Each row below holds a small network's activations on one input, seen along a few directions.
In each table, some parts of the input vary, and every possible input appears once, in random order.
Descriptions start from the smaller parts, as in this example, which fits no table here: one of 4 places along a line, together with either a single point or one of 11 places around a ring or (one of 3 separate values, together with one of 5 places around a ring).
Shared parts are said once, and a part with two or three values counts as separate values.

Other details of the inputs vary at random and push rows far along three fixed directions, the same in every table; ignore that.

Rows:
x1: [-519 154 138 -204 -44 53 86 26 -255 -76 -48]
x2: [549 47 363 36 319 -187 -252 -350 -56 -51 25]
x3: [-376 322 -99 -45 -118 192 179 -13 -312 -195 -65]
x4: [270 99 55 -182 359 396 190 -64 -94 202 -537]
x5: [488 140 385 -229 133 -255 -169 -485 70 0 23]
x6: [493 142 389 -155 169 -235 -193 -456 65 -28 2]
x7: [-345 -292 -322 35 -57 -11 75 343 418 137 20]
x8: [-48 269 263 211 -202 -361 -355 -225 -207 -496 332]
x9: [-368 -333 -274 3 -113 20 112 297 403 206 77]
x10: [405 -383 -496 -122 384 233 261 138 480 543 -272]
x11: [259 119 -28 -251 423 323 278 -124 -119 231 -431]
x12: [97 -255 -71 419 -393 -514 -89 3 417 -135 400]
x13: [144 -385 -180 153 -557 -477 -250 -12 338 -203 345]
x14: [155 -108 -215 380 -449 -197 -166 -101 554 -336 356]
x15: [-55 15 300 98 -391 -357 -281 -274 -346 -524 275]
x16: [-398 235 -122 0 24 181 130 5 -353 -224 -29]
x17: [-371 245 -56 15 -44 243 70 68 -326 -232 -88]
x18: [639 204 282 53 138 59 -81 -504 61 -62 6]
x19: [493 78 413 -183 165 -175 -206 -488 27 88 121]
x20: [-388 159 49 -1 9 88 -85 175 -398 -19 -12]
x21: [-9 -277 -56 321 -249 -343 -231 -78 554 -221 522]
x22: [606 80 409 73 99 -277 -123 -371 -145 149 32]
x23: [-402 227 -35 24 -38 262 202 -36 -326 -188 -1]
x24: [499 70 378 9 332 -206 -218 -390 12 -95 0]
x25: [488 -482 -201 -257 290 89 279 465 456 527 -260]
x26: [140 -147 -270 357 -358 -192 -119 -163 489 -226 566]
x27: [-481 160 139 -130 -56 122 4 52 -307 19 16]
x28: [354 -29 225 -362 335 232 176 211 -264 383 -268]
x29: [-374 214 -29 39 -44 284 74 51 -347 -190 -41]
x30: [-37 -292 -47 192 -341 -373 -171 -129 570 -163 550]
x31: [-285 155 150 -168 -133 62 145 333 -394 -132 -7]
x32: [-350 -30 62 -161 -251 56 -39 113 -541 -10 -80]
x33: [267 74 49 -220 473 157 -24 126 -258 414 -373]
x34: [-207 -209 -426 172 -248 250 99 300 350 128 22]
x35: [-361 -299 -300 -21 -110 -22 107 314 425 163 27]
x36: [259 154 51 -200 362 379 281 -104 -50 204 -519]
x37: [-377 357 -20 7 -180 247 182 6 -241 -224 -150]
x38: [251 124 79 -174 360 419 286 -122 -75 243 -469]
x39: [553 81 339 13 320 -230 -259 -334 -38 -96 -22]
x40: [-222 -240 -347 118 -289 -174 199 408 254 295 -58]
x41: [-31 247 282 344 -273 -32 -188 -375 -135 -594 327]
x42: [-378 300 -158 -44 -57 152 112 10 -365 -189 -44]
x43: [-157 -392 -222 7 -154 35 212 561 266 137 150]
x44: [-201 -194 -454 79 -90 -114 -16 489 288 164 -19]
x45: [-476 229 84 -116 -39 53 8 87 -270 -96 -87]
x46: [-382 190 14 21 82 6 -45 230 -374 -141 -90]
x47: [168 42 157 -317 442 233 47 -27 -146 433 -360]
x48: [393 -413 -354 -95 428 58 85 363 441 606 -322]
x49: [-287 -247 -379 51 -101 -56 41 380 367 172 -5]
x50: [-476 112 121 15 74 109 18 102 -327 -92 -32]
x51: [-289 -303 -348 97 -73 24 3 376 319 252 97]
x52: [-380 -71 90 -138 -202 48 26 99 -511 -83 -120]
x53: [639 149 147 6 255 -41 -156 -506 -60 -36 118]
x54: [10 353 148 224 -299 -156 -255 -331 -173 -582 336]
x55: [-408 122 159 79 -113 -9 174 125 -444 27 -87]
x56: [819 -282 -214 124 90 -70 -171 -194 632 215 151]
Each input here is: one of 4 places along a line, together with either one of 3 separate values or one of 5 places around a ring or one of 6 places along a line.
Question: Changing only the place on the line of 4 turns x50 into x24. The same change can be made to x55. Which row results?
Answer: x12
Question: Changing only the place on the line of 4 turns x28 into x43. The same change can be made to x34. Which row results?
Answer: x41
Question: A walk changes only the place on the line of 6. It starts at x30 and steps to x9. List the rest of the walk in order.
Answer: x21, x50, x2, x48
Question: A walk changes only the place on the line of 4. It starts at x8 and steps to x39. List the rest of the walk in order.
Answer: x2, x20
